Each row below holds a small network's activations on one input, seen along a few directions.
Each table varies a few parts of the input and shows all the possible inputs, shuffled.
A made-up example of a description, with smaller parts first: values(3) and (point or ring(9) or (line(6) and ring(8))).
Shared parts are said once, and a part with two or three values counts as separate values.

Other details of the inputs vary at random and push rows far along two fixed directions, the same in every table; ignore that.

Table:
x1: [-60  22 -52  57  23   1  26 -24  -2 -31  21 -31   8  14  83 -15   4]
x2: [ -1  32  -5  10 -10 -26  28 -43 -22  10  60  93 -23   5  79  25   7]
x3: [ 29 -12  35 -35 -12 -25  -6  24  -9  23  21  52 -23  -2 -14  23  -5]
x4: [ 31 -19  32 -46 -33  17  -1  -1  12  11 -45  27  12 -20 -83 -19   1]
x5: [ 35 -51  21 -53 -38   8 -15  13  14  11 -38  38  12  13 -83 -14 -25]
x6: [  8  64 -16   6  -7 -14  54 -76 -34   9  60  74 -37 -25  56  31  19]
x7: [ -1  51  -9   4  -3 -17  41 -71 -31  13  56  66 -31 -23  52  21  31]
x8: [ -27  -39  -18   13   29    4  -18   51   27  -44  -33 -112   14    8
  -26  -18   -6]
x9: [  9 -54  28 -48 -20   6  -8  22   3 -10 -40   1   7   7 -81 -19 -37]
x10: [ 39  22  28 -11 -13  17 -12  -6 -12  42  -2  31   0 -16 -20   9   3]
x11: [ 28   1  37 -31  -9  -6 -23  37  -4  28  -7  24  -2   8 -29  10 -28]
x12: [ 50 -12  16 -16 -18  -3 -33  30  11  24 -19  31   7   8 -35  19 -16]
x13: [-54  30 -60  55  27   6  30 -22  -3 -34  15 -35  13  15  73 -13  -6]
x14: [ 21  -4  43 -27 -10 -19  -9  21 -11  25  23  56 -19   5  -3  19  -3]
x15: [ 23   6  18 -24  -7 -15  -4  22  -9  10   6  25 -12   6 -13  15 -23]
x16: [ -5  -6 -10  23  15  31 -18  10  18  -9 -39 -89  25 -11 -30 -14  16]
x17: [-56  41 -43  52  26  17  32 -50 -18 -21  23 -44   1  -9  68 -22  26]
x18: [ 53 -12  16 -24 -20 -17 -21  16   7  22   1  55 -12  -1 -20  29  -8]
x19: [ -44  -31   -3   21   29   14  -29   53   26  -23  -39 -109   24   17
  -14  -30   -4]
x20: [ -27  -54  -25   28   21   10  -36   39   42  -32  -43 -101   31    9
  -12  -16   17]
x21: [-50  24 -32  45  29   9  22 -45  -7 -24  17 -50   3  -9  51 -20  37]
Each input here is: values(3) and (point or ring(6)).
Q: Changing only the values(3) part turns x18 into x6. The same change can be made to x12. Which row results?
A: x16
Q: Change only the ring(6) part in x15. List by row number the other rows that result.
A: x3, x8, x11, x14, x19

Table:
x22: [ 11 -42   3  -9   1  16 -31  45  31 -11 -56 -64  26   5 -65 -14 -11]
x23: [ 16 -50   9 -14  -5  10 -41  38  26  -2 -46 -40  21  11 -61  -9 -10]
x24: [ 55   6  36 -13 -18  -3 -29  14  -8  51  12  57 -11  -9  -7  30   4]
x25: [-32   4 -30  45  31  10  -7   8  10 -17   4 -76  10  -2  36  -7  24]
x26: [-43 -10 -27  19  18  15  17  -8  10 -39 -18 -71  12  -5   2 -26  10]
x27: [-31   9 -22  11   5   0  22  -6  -3 -19   5  -9   3  10  27 -14 -12]
x28: [ -5  44  -8  19  10 -16  17 -27 -12   9  37  30 -17  -7  57  20  21]
x29: [ -1  40 -13  -3 -15  -9  44 -52 -27   5  39  80 -19  -3  43   4  -2]
x30: [  3 -37  10  -8   2  25 -27  37  31  -9 -57 -67  29  -2 -64 -25   3]
x31: [ 29 -28  42 -38 -19  -7 -21  26   1  21  -9  34  -4   5 -45   5 -14]
x32: [-30  36 -26  42  21  -4  15 -26  -4 -14  22 -13   1  -2  63   5  20]
x33: [  9  28  -7 -16 -11 -21  41 -38 -28  -2  39  68 -29  -7  29  19 -11]
x34: [-26  33 -26  35  22  -8  15 -19  -5  -9  31 -23 -11  -5  61   6  27]
x35: [ 42 -18  20 -29 -22  -1 -23  22  10  20 -21  31   3   3 -49   8 -19]
x36: [ 20 -34  15 -23 -11  -1 -19  19   8   0 -19  -1   3   5 -44   2 -10]
x37: [ -54   17  -39   50   39   22    5  -14   -6  -28   -2 -103   14    4
   33  -23    8]
x38: [  6  47  -4  19  -2 -12  22 -38 -25  19  49  66 -19  -7  66  26   7]
x39: [-23   8  -7   0   8  -7  25  -6 -10 -20  12  -1 -10   0  16  -7  -8]
x40: [ 36   5  36 -40 -24  -9   0  16  -9  28   2  67 -12  -1 -28  13 -20]
x41: [-45 -17 -33  26  16  13   7 -12  11 -33 -17 -61  18   5   9 -29  10]
x42: [ 31 -30  36 -34 -21   1 -21  14   6  22 -17  25   0  -5 -56   3  -2]
x43: [ 34 -10  35 -39 -25 -13 -11   9  -9  29   8  70  -9   6 -22  12 -18]
Q: What is each input in this table made of?
A: point or ring(6) or (values(3) and ring(5))
Q: Start at x24 and move only the ring(6) part, one step at a time. The first step leads to x38. Which rows follow, in order?
A: x32, x28, x34, x25
Q: Start at x27 and move only the ring(5) part, one step at a time. The first step leads to x43. Which rows follow, in order?
A: x31, x39, x40

Table:
x44: [ 37  -8  38 -15  -7  -2 -49  31  -8  39  -5  17   1  13 -32   9 -21]
x45: [-27 -70  -5 -13  -2  16 -17  57  31 -30 -54 -70  20  10 -53 -38 -33]
x46: [-43  49 -27   4  -1 -13  85 -83 -36 -44  40  65 -20  -3  59  -8  -6]
x47: [ 22 -61  11 -48 -22   7 -16  52  16  -2 -34 -15   0  11 -75 -15 -41]
x48: [ 33 -26  59 -52 -37   1  -9  13  -2  19 -33  65   6 -13 -75 -11 -18]
x49: [ 52 -33  35 -16  -9 -11 -49  34   4  26  -8   5  -3  -9 -37  30   2]
x50: [ 19   6  37 -15  -6  10 -30  13  -2  41 -10   2   5  -4 -34   0   7]
x51: [-14 -32  -6 -12   8  22   6  11  21 -47 -55 -75  25  10 -65 -29  -9]
x52: [ -3 -33 -25  -9 -19 -25  -3 -18  19  -6  -2  48   7  28  -1   0  -5]
x53: [ 17   7 -13  27   5  25 -19   3  15   8 -23 -31  21 -12   1   7   9]
x54: [-97 -23 -48  34  25   1  41  -6  11 -74 -16 -71  16  15  43 -43 -20]
x55: [  2   3 -20  26  13  -1  -9  31  20 -10 -11 -24   9   4  21   9   6]
x56: [  35  -56   19  -51  -23   24  -17   42   12    7  -51  -24   15   -7
 -109  -28  -21]
x57: [ -1  15  -8  17  14  -8 -19  11  -7   0   4 -19  -2   7  13   9 -13]
x58: [-86 -17 -60  34  25  28  51 -16   4 -73 -23 -96  21  -5  12 -63   0]
x59: [ 41  50  -2   9 -17 -21  21 -24 -30  28  57 117 -28  -1  64  50 -13]
x60: [ 51  27  36 -26 -14 -14 -22   3  -1  45  -3  47 -14 -15 -34  20   1]
x61: [  0  34  -3   8  -4   2  18  -9   2  13  13  22  -2 -12  36   4  24]
x62: [-36  77 -24  19  12 -19  56 -59 -32   1  60  41 -29 -10  83   5  18]
x63: [  -3  -59   -8  -21    1   32  -15   36   25  -36  -71 -103   33   11
 -100  -40  -14]
x64: [-11   7  -2  21   5   1   0  14   3   1  13  -1   6  14  37  -1   3]
x65: [ 50 -13  32  -9 -16   4 -36   3   1  35 -11   7  -7 -25 -42  27  18]
x66: [ 21  -8  39 -14  -7   8 -21   2  -4  35   4  17  -7 -13 -23  11  25]
x67: [-27  45 -29  33   7   0  49 -83 -42   3  64  42 -28 -14  84  14  24]
x68: [-80 -18 -60  22  33   8  44 -11  14 -83 -21 -98  18  26  21 -28 -21]
x69: [-61  13 -37  38  39 -12  30 -12  -3 -43  34 -54  -8   1  73  -6  28]
x70: [ 49  -6  31  -7 -18  24 -41  10   8  46 -19  21  20  -7 -34  10   1]
x71: [ 16  44   2   1  -5 -24  30 -46 -16  12  48  56 -36 -28  36  31  27]
x72: [-39  61 -20  20  15 -21  45 -45 -42  -4  72  45 -28  13  97   6  -1]
x73: [ 25  -1  39 -19  -5  -5 -18  12   6  27   6  14 -12 -20 -26  16  30]
x74: [ -6  -6 -10  13  20 -17  -7  12  11 -17   9 -38  -3  -8  14  13  18]
x75: [ -48  -57  -59   32   12   28  -29   -6   52  -59  -71 -118   53   17
  -37  -60   27]
x76: [ 44 -31  24 -68 -35 -10  -1  17  -5  14  -8  56 -14  15 -62  14 -44]
x77: [-49 -13 -19  33  34   3   3   3   1 -30  13 -68   4   9  43 -14  23]
x78: [-19 -16   5 -22  -6 -13  19  -3   0 -23  -9  23   1  12  -8  -2 -30]
x79: [ 22  26  12  -5 -10 -25  22 -47 -47  29  73 103 -42  -1  63  34   1]
x80: [-52  14 -25  31  35  -6   3  18   6 -31   4 -73   7  13  37 -17   9]
x81: [-29  30 -50  47  23  15  22 -17  16 -25  -5 -52  12 -12  53  -8  24]
x82: [ 54  17  39 -33 -12 -26 -32  29  -4  41   7  59 -17  -1 -28  31 -14]
x83: [ 32   0  34 -10 -16  17 -27  17  11  39 -15  16  15  -6 -23   4  13]
x84: [ 55  20  33 -19 -17  -1 -32  -1 -11  52  -6  42  -6 -15 -35  23  -7]
x85: [ 41  -5  35 -18 -16  -9 -26  49  13  32  -6  39   1   4 -14  17   3]
x86: [  4   2  -6  27   5   6 -12   8   1   7  12   5   8  15  28   6  -7]
x87: [ 10  46   5   3  -7   1  12 -48 -34  36  36  57 -13  -5  31  12  -3]
Q: Changing only one part turns x44 into x87. The same change can be made to x82. Which row results?
A: x60
Q: Changing only one part turns x65 into x49. The same change can be made to x84. Which row results?
A: x57
Q: What is each input in this table made of?
A: values(2) and (point or ring(6) or (values(3) and ring(5)))
Q: Change only the ring(5) part in x83. List by row number the other rows that result.
A: x53, x61, x70, x81
Q: Start at x45 and move only the ring(6) part, one step at a time. The first step leads to x47. Which rows follow, in order?
A: x76, x68, x78, x54
Q: Change only the values(2) part in x71. List by row number the other rows that result.
A: x74
